These are the activations of a small neural network, seen along a few directions. Each row is one input.
In each table, some parts of the input vary, and every possible input appears once, in random order.
Descriptions start from the smaller parts, as in this example, which fits no table here: line(4) and (point or (values(2) and ring(5)) or line(11)).
Shared parts are said once, and a part with two or three values counts as separate values.
(in the rows, 128 means zero)

Other details of the inputs vary at random and push rows far along two fixed directions, the same in every table; ignore that.

Rows:
x1: [135  98 161 182 109 124 129  64 191 110 102]
x2: [108 163 132 139 128  73 191 133 104 123 138]
x3: [132 129 113 109 139 126 132 144 128 151 161]
x4: [ 98 168  90  86 144 120 178 182  77 135 151]
x5: [171 105 143  85 140 157   5 142 116 101 110]
x6: [115 130 135 165 121 110 177 117 157 154 157]
x7: [133 141 141 181 129  78 172 117 162 137 108]
x8: [125  95 131 161 128 132 150 112 165 114  85]
x9: [194 110 142 128 148 128  19 111 171 128 153]
x10: [108 131 114 156 132 100 200 122 156 153 131]
x11: [161  85 127  83 139 188  24 144 133 128 134]
x12: [129 150 125 123 136 131 115 131 127 139 167]
x13: [127  92 129 136 124 144 134 111 160 127 101]
x14: [131 161 110  94 144 117 152 175  84 139 143]
x15: [145 123 127  82 138 165  87 159  95 116 105]
x16: [164 101 126 215 117  89 140  80 179 151 117]
x17: [ 69 152 134 130 103 137 213 110 102 113 133]
x18: [ 68 170 123  82 115 136 165 138  54 102 131]
x19: [154 147 127 108 146 117  67 131 123 127 152]
x20: [124 145 132  82 128 152  81 164  81 113 103]
x21: [136  80 161 188 107 141 133  74 203 133 107]
x22: [ 90 143  95  99 101 150 151 153  47 121 129]
Description of these inputs: values(2) and (point or ring(10)).
The inputs of x22 and x16 match in every part but the values(2) part. If x13 is changed in the same way as x22 into x16, which row does it become?
> x10
Which other rows does x13 become when the ring(10) part takes its other values? List them by row number.
> x1, x5, x8, x11, x15, x17, x18, x20, x21

Rows:
x23: [143 101 127 141 126 137 103 124 141 125 103]
x24: [164 133 119  94 137 144  50 146 107 131 160]
x25: [ 87 148 107 100 112 146 171 145  80 138 146]
x26: [161 121 129  95 146 155  48 150 135 145 146]
x27: [138 124 145 120 129 140 102 120 131 117 132]
x28: [116 125 153 175 121 103 161  97 168 134 124]
x29: [157 119 122 139 137 117 107 135 136 129 119]
x30: [109 153 103 109 125 120 175 152  89 142 152]
x31: [134 127 141 112 127 146 105 127 127 122 143]
x32: [134 126 128 119 136 132 118 140 136 145 135]
x33: [115 108 149 191 106 111 164  75 165 124 106]
x34: [142 113 136 131 135 136 122 132 142 120 111]
x35: [128 130 141 188 119  84 177  88 158 125 111]
x36: [134 130 130 114 135 140 121 142 118 114 115]
x37: [103 170 101  98 128 115 171 166  63 123 136]
x38: [119 111 146 185 110 109 160  80 161 120  97]
x39: [128 116 128 133 114 146 114 116 135 134 133]
x40: [163 109 127 109 132 153  40 132 125 116 110]
x41: [122 135 102 110 143 117 123 135 118 123 149]
x42: [125 107 141 162 123 119 176 109 163 129 111]
x43: [155 110 130 105 126 162  41 128 125 127 140]
x44: [126 126 120 157 124 100 177 123 137 138 125]
x45: [116 104 130 175 111 122 176  97 160 140 111]
x46: [147 112 135 132 139 126 104 135 152 139 122]
x47: [ 93 154 113  83 125 145 180 161  79 132 150]
x48: [ 90 152 108 103 117 134 168 154  70 118 118]
x49: [146 102 109  92 143 158  39 132 131 118 135]
x50: [105 119 131 162 137 100 164 102 172 126 122]
x51: [154 133 124 130 133 116  98 130 125 121 120]
x52: [124 133 128 169 116 104 175 105 148 139 139]
x53: [151 118 140 143 141 122  94 130 154 126 103]
x54: [ 85 172 118  87 123 132 167 162  79 139 159]
x55: [116 133 151 169 124  96 163 101 156 127 108]
x56: [143 118 141 126 126 148 106 120 148 129 138]
x57: [100 169 113 103 122 114 165 146  70 125 155]
x58: [144 125 143 119 132 137  97 121 133 113 121]
x59: [133 108 127 122 144 137 106 117 157 113 130]
x60: [ 95 157 116  85 124 150 173 156  81 133 155]
x61: [135 132 143 124 134 125  95 126 133 129 132]
x62: [ 90 144 103  89 116 141 167 160  69 130 135]
x63: [145 120 134 126 142 127  99 143 141 131 114]
x64: [116 134 141 147 121 117 169 113 136 113 106]
x65: [148 130 115 122 133 132 109 135 126 143 150]
x66: [149 124 144 140 137 119  91 123 152 123 105]
The inputs of x51 and x64 match in every part but one. If x65 is changed in the same way as x51 into x64, which row does it become?
> x60
What is each input in this table made of?
> line(4) and (point or ring(10))
Which other rows does x27 become when the line(4) part takes its other values? List them by row number.
> x33, x57, x61
Which other rows agree with x23 in the line(4) part? List them by row number.
> x25, x33, x38, x39, x40, x43, x45, x48, x49, x62
Which other rows agree with x26 in the line(4) part? List them by row number.
> x28, x32, x46, x50, x53, x54, x55, x61, x63, x66
